A small network was shown many inputs. Here are its activations along a few directions, one row for each input.
In each table, some parts of the input vary, and every possible input appears once, in random order.
A made-up example of a description, with smaller parts first: one of 2 separate values, together with either a single point or one of 11 places around a ring or (one of 5 places around a ring, together with one of 6 places along a line).
Shared parts are said once, and a part with two or three values counts as separate values.

Other details of the inputs shift rows strongly along three fixed directions, in all tables alike. That doesn't count.
To show where, the next rows are all for the same input, with only those details redrawn:
[  6,  14, -25, -18,  -6,   7,  10,   6,  15,  11, -25]
[ 13,  29,   4, -34,   5,  -7,  39,  -7,  14,   7,  -2]
[  2,  15,   5,   3,   3, -11,  11,   2,   4, -10,  16]
[  5,  25, -49,  44,  -2,   6, -13,  11,  22,  14, -15]
[ -5,   2,  13,  20,   1, -15,  -2,   7,  -5, -24,  30]
[  9,  21, -24, -21,  -3,   5,  15,   3,  17,  14, -24]
[  8,  34, -47,  47,   1,   3,  -6,   8,  24,  15, -10]
[  1,  21, -39,  55,   0,   0, -19,  12,  15,   3,   1]

Rows:
r1: [ -6, -14,  -7, -41,  -4,  13,   0,  14,  -5,  13, -24]
r2: [ 16,  28,   8, -38,   8, -15,  31, -15,   5,   5,  -3]
r3: [ 18,  19,  -6, -10,   6,   0,  12,   4,   8,  21, -18]
r4: [  8,   8, -32,  -2,  -8,   3, -12,   6,  11,  10, -22]
r5: [ -4,  18, -17,  73,   7, -20, -28,   3,  -1, -17,  36]
r6: [ -7, -33,  19,   2,  -6, -10, -33,  15, -26, -22,  19]
r7: [-17, -16,  13, -14,  -6,  31,   1,  -2, -31,  -2,  12]
r8: [-4, -5,  5,  8,  0,  1, 10, -4,  9, -2,  6]
r9: [  9,   8,  -5,   2,  -1, -10,  -7,   1,   0,  -5,   1]
r10: [ 10,  35,  15, -33,  12, -12,  52, -33,  21,  13,   7]
r11: [ 11,  10,  -4,  -5,   6,   5,  15, -11,  17,  26, -14]
r12: [-14, -30,   7,  -5, -10,  -2, -20,  -6, -10, -19,  -5]
r13: [ 11, -15,  -6, -41, -11,   3,  -7,   9,  -7,   4, -29]
r14: [ 21,  18, -19, -14,   0,   3,  11,   4,  12,  19, -31]
r15: [-11, -38,  10,  -5, -12,   1, -18,   3,  -8, -15,   1]
r16: [ -5, -15,  13, -15,  -5,  29,  -8,  -7, -33,   2,   6]
r17: [ -5, -16,   0, -40,  -9,   8,   7, -10,   1,   1, -39]
r18: [-11, -40,  23,   9,  -9,  -7, -25,   1, -16, -26,  16]
r19: [ -1,  11, -12,  72,   6, -13, -19,  14,   1, -14,  33]
r20: [ -7, -24,  21, -24,   2,   4,  -3,  -4,  -8,   3,  -4]
r21: [-11, -11,  -2,  22,   0,   6,  -5,   3,   7,   4,   5]
r22: [-16, -33,  18,   3,  -1,  -8, -32,  16, -27, -22,  26]
r23: [  3,  17,  28, -16,   6, -19,  29,  -4,  -1, -18,  31]
r24: [-12, -33,   8, -12,  -2,  13, -16,   6, -10,   3, -22]
r25: [ 10,  15,  10,  -1,  14, -10,   5,   0,  -3,   9,  14]
r26: [-14, -28,  11,   5,  -8,  31, -28,   3, -41,  -9,   1]
r27: [  2,  -1, -24,  -1,  -8,  11,  -3,  -8,  20,  14, -26]
r28: [-28, -41,  27,  16,   0,   0, -21,   8, -19, -22,  25]
r29: [ 11,  25,  32, -26,  13, -25,  33, -14,  -6, -14,  18]
r30: [ -8, -31,   4, -15, -13,   8, -14,   0,  -3, -10, -26]
r31: [  2, -25, -17, -27, -17,   7, -20,  16,  -6,   0, -26]
r32: [ 13,  10,  -4,  -4,   4,   4,  20,  -9,  17,  15, -21]
r33: [-13,  20, -20,  67,   7,  -4,  -6,  -8,  17,  -2,  16]
r34: [  1,   4,  11,   7,   7,  -4,  12, -10,  10,   9,  15]
r35: [-11, -15,  -3,  14,   3,   8, -14,   0,   1,   9,   1]
r36: [ -1,  21,  53,   8,  18,   0,  31, -25, -31, -11,  72]
r37: [  5,  14,  48,   3,  13, -27,  30, -25,   3, -20,  46]
r38: [ -3,  11,  -3,  -1,   1,   3,  22, -12,  19,   5,  -6]
r39: [  0,  -8, -14,  17,  -4,  -1, -24,  14,  -4,   3,   3]
r40: [-13, -21, -20, -27, -17,   8, -16,  13,  -8,  -8, -28]
r41: [ 12,  21,  42, -25,  22, -20,  33,  -8,  -8,  -1,  26]
r42: [  9,  18, -13, -10,   4,   4,  17,   7,  13,  22, -10]
r43: [  8,  24, -26,  55,  11,   9,  -2,  -2,  24,  27, -14]
r44: [  1, -23, -12, -29, -16,   8, -21,  14,  -8,  -7, -38]
Question: The inputs of r34 and r43 match in every part but one. If r36 is changed in the same way as r34 into r43, which row does it become?
Answer: r26
Question: The inputs of r18 and r8 match in every part but one. If r11 is changed in the same way as r18 into r8, which row does it become?
Answer: r21
Question: Describe the family of inputs behind these rows.
Answer: one of 4 places along a line, together with either a single point or (one of 2 separate values, together with one of 5 places along a line)
Question: A walk changes only the place on the line of 4. It starts at r23 and steps to r4. List the rest of the walk in order.
Answer: r9, r44
Question: Change only the place on the line of 5 in r4. List by row number the other rows that result.
Answer: r5, r22, r31, r39

Rows:
r45: [ 17,  24, -12, -24,   0,  -5,  13, -10,  11,  11,  -9]
r46: [ 14,   8,  11, -23,   7,  -5,  31, -20,  20,  16, -12]
r47: [ 10,  30, -15, -19,   4,   4,  18, -11,   5,  10, -21]
r48: [-14, -34,   5, -49, -15,   7,  -3,   3,   1,  -4, -13]
r49: [ 11,  24,  29,  38,  23, -25,  23, -18,  18,   2,  26]
r50: [-29, -59,   7,  15, -13,  -7, -46,  21, -17, -30,  15]
r51: [ 10,  15,  14, -26,  12,  28,  35, -22,  -2,  36, -12]
r52: [ 16,  21,  -8, -27,  -3,  -3,  21,   3,  15,   6,  -6]
r53: [  0,  37,   9,  81,  22, -11,  15, -25,  13,  -6,  37]
r54: [ 13,  24, -89,  84,  -5,  10, -44,  30,  31,  28, -35]
r55: [  2,  35,   8,  65,  27, -28,  14,  -2,  25,   4,  41]
r56: [ -3, -31,  16, -43, -14,   9,   5, -13,   2,  -3, -20]
r57: [  5, -12,   8, -52,  -4,  24,  -3,   0, -31,  14, -16]
r58: [ 10, -10, -55, -18, -16,  13, -34,  15,   7,  23, -60]
r59: [-14, -17, -47, -21, -16,  33, -13,  10,  14,  22, -63]
r60: [  7,  16,   7, -19,   1,   4,  36, -26,  17,  13, -11]
r61: [-18, -38,  21,  23,  -7,  12, -42,  27, -50, -27,  36]
r62: [ -3,  15,  -7, -21,   1,   4,  28, -11,  19,  15,  -7]
r63: [-19, -31,  -4,  14, -16,   4, -35,  25, -24, -36,   1]
r64: [-19, -31, -12,  38, -18,  -3, -58,  13, -28, -35,  13]
r65: [ -3,  -7,  82, -65,   1, -33,  46,  -9, -30, -51,  61]
r66: [ 20,  23,  -2, -24,   9, -15,  14,  -2,   9,  14, -19]
r67: [-30, -47,  26,  10,  -4,  17, -33,  13, -39, -15,  30]
r68: [ 17,  46,   7,  63,  24, -34,  13,  10,  16,  -7,  42]
Question: The inputs of r53 and r59 match in every part but one. If r56 is changed in the same way as r53 into r59, which row does it become?
Answer: r48
Question: Describe the family of inputs behind these rows.
Answer: one of 4 places along a line, together with either a single point or one of 5 places along a line
Question: Change only the place on the line of 5 in r65. List by row number the other rows that result.
Answer: r52, r54, r63, r68
